Each row below holds a small network's activations on one input, seen along a few directions.
In each table, some parts of the input vary, and every possible input appears once, in random order.
Descriptions start from the smaller parts, as in this example, which fits no table here: one of 5 places around a ring, together with either a single point or one of 9 places along a line or (one of 2 separate values, together with one of 6 places along a line).
Shared parts are said once, and a part with two or three values counts as separate values.
In the rows, zero is written as 128.

Other details of the inputs shift rows strongly along two fixed directions, in all tables alike. That doesn't count.

Table:
r1: [ 62 106  92  46  92 159 125 135  73  83  93]
r2: [ 99  92  92 115 132 138 120 122 111 129 154]
r3: [ 63 174 107  75  72  97 141  62 119 184  96]
r4: [ 75 114 132 119 145 149 142 110 111 110 117]
r5: [177 166 169 157 183 127 128 135 139 130 121]
r6: [138 174  99 175 108  78 105  69 138 180 112]
r7: [127  73 112  70 115 206  98 164  93  69 175]
r8: [ 76 116  76  74  45 215  82 134  83 146 143]
r9: [189 122 122 176 150 110 128 107 127 107 142]
r10: [154  92 168 141 151 113 179 151 160 117 110]
r11: [212  91 194 136 170 140 170 185 160  83 124]
r12: [ 12 126  77  51  80 106 164  44  97 159 102]
r13: [117  89 116  36  75 241  59 167  93  74 171]
r14: [ 60 133  88 116 136  67 151  99 107 157  76]
r15: [161 174 127 150 181  29 197  69 135 177 108]
r16: [123 132 118 109 104 155  77 139 121 144 151]
r17: [153  99 205 171 147 125 130 200 139  93 132]
r18: [144 131 194 192 176 124 140 146 150 128 130]
r19: [188  90 200 199 148 139 105 178 155  81 179]
r20: [124  70 143 127 119 169 107 146 120  58 167]
r21: [162 138 159 152 195 125 149 130 122 106 123]
r22: [ 61  69  64  82  71 214 122 129  76 117 151]
r23: [121 164 154 175 151  31 182  82 156 201 116]
r24: [153 186 106 179 143  39 105  81 155 196 113]
r25: [ 61  63 122  74  64 220  78 166 105  86 173]
r26: [193  91 193 215 128 147 113 162 152  82 172]
r27: [211 146 136 178 136 117 105 115 136 121 144]
r28: [145 191  87 161 209  32 171 104 164 163 106]
r29: [ 98 159  90 157 180  56 168 106 162 157 115]
r30: [ 54 149  63  21  61 132 141  80 123 172  57]
r31: [ 73 130 129 122 120 140 128 156 155 106 138]
r32: [218 137 217 136 149 144 152 162 140  94 157]
r33: [160 164 188 169 165 131 120 142 143 136 120]
r34: [143 102 189  89  84 184 129 175 149 103 113]
r35: [ 80 140  58 154 103 109 134  93 112 211 121]
r36: [ 70 171  68  69 101  94 117  98  99 164  59]
r37: [195 150 202 171 166 142 121 206 178  89 162]
r38: [148  95 111  79  75 246  88 174  83  95 171]
r39: [142  57 154 146  99 200 111 146 117  44 168]
r40: [167 164  83 174 183  27 138  69 140 168 114]
r41: [ 69 130 110 109 105  79 162  94 156 191  69]
r42: [176 155 183 171 157  85 123 172 142 140 101]
r43: [121 156 117  87 129 157 115 153 143  98 134]
r44: [205 117 108 175 170 125 150 143 115 150 157]
r45: [ 82 170  42  80  89  95  91  56 108 164 104]
Description of these inputs: one of 5 places around a ring, together with either one of 4 places along a line or one of 5 separate values.
- The inputs of r13 and r16 match in every part but the place on the ring of 5. If r32 is changed in the same way as r13 into r16, which row does it become? => r3
- The inputs of r22 and r35 match in every part but the place on the ring of 5. If r20 is changed in the same way as r22 into r35, which row does it become? => r19
- Start at r6 and move only the place on the line of 4, one step at a time. The first step leads to r24. Which rows follow, in order? => r16, r8
- List by row number the other rows that have the place on the ring of 5 in common with r15. => r1, r7, r9, r11, r21, r28, r40, r44
- Change only the choice among 5 separate values in r30. List by row number the other rows that result. => r5, r32, r36, r43

Table:
r46: [121 149  69 159 146  83 124  85 125 176 133]
r47: [126 144 125 144 132  90 146 106 136 174 111]
r48: [176 112 200 149 135 169 114 190 149  77 155]
r49: [133 109 170 129 139 164 124 174 134  74 149]
r50: [171 139 142 150 159  99 155 134 140 147 120]
r51: [ 71 155  62  80 103  92 137  59 109 172  85]
r52: [141 139 146 150 138 105 130 135 141 144 121]
r53: [ 66  80 124  26  55 240  95 163  92  54 135]
r54: [151 159  79 151 143  90 117  96 124 174 126]
r55: [183 139 163 199 193  74 153 148 158 140 129]
r56: [138 109 159 127 111 151 127 137 130 102 138]
r57: [ 61 139  72 102 114  96 152  78 118 171  97]
r58: [ 65 133  97  56  88 163 112 119 109 112 110]
r59: [209 118 173 191 149 147 105 166 136 113 174]
r60: [108  96 139 107 113 158 130 131 118  89 136]
- Describe the family of inputs behind these rows. => one of 3 separate values, together with either a single point or one of 4 places along a line
- List by row number the other rows that have the choice among 3 separate values in common with r52. => r47, r48, r56, r59
- List by row number the other rows that have the choice among 3 separate values in common with r49. => r46, r55, r57, r60
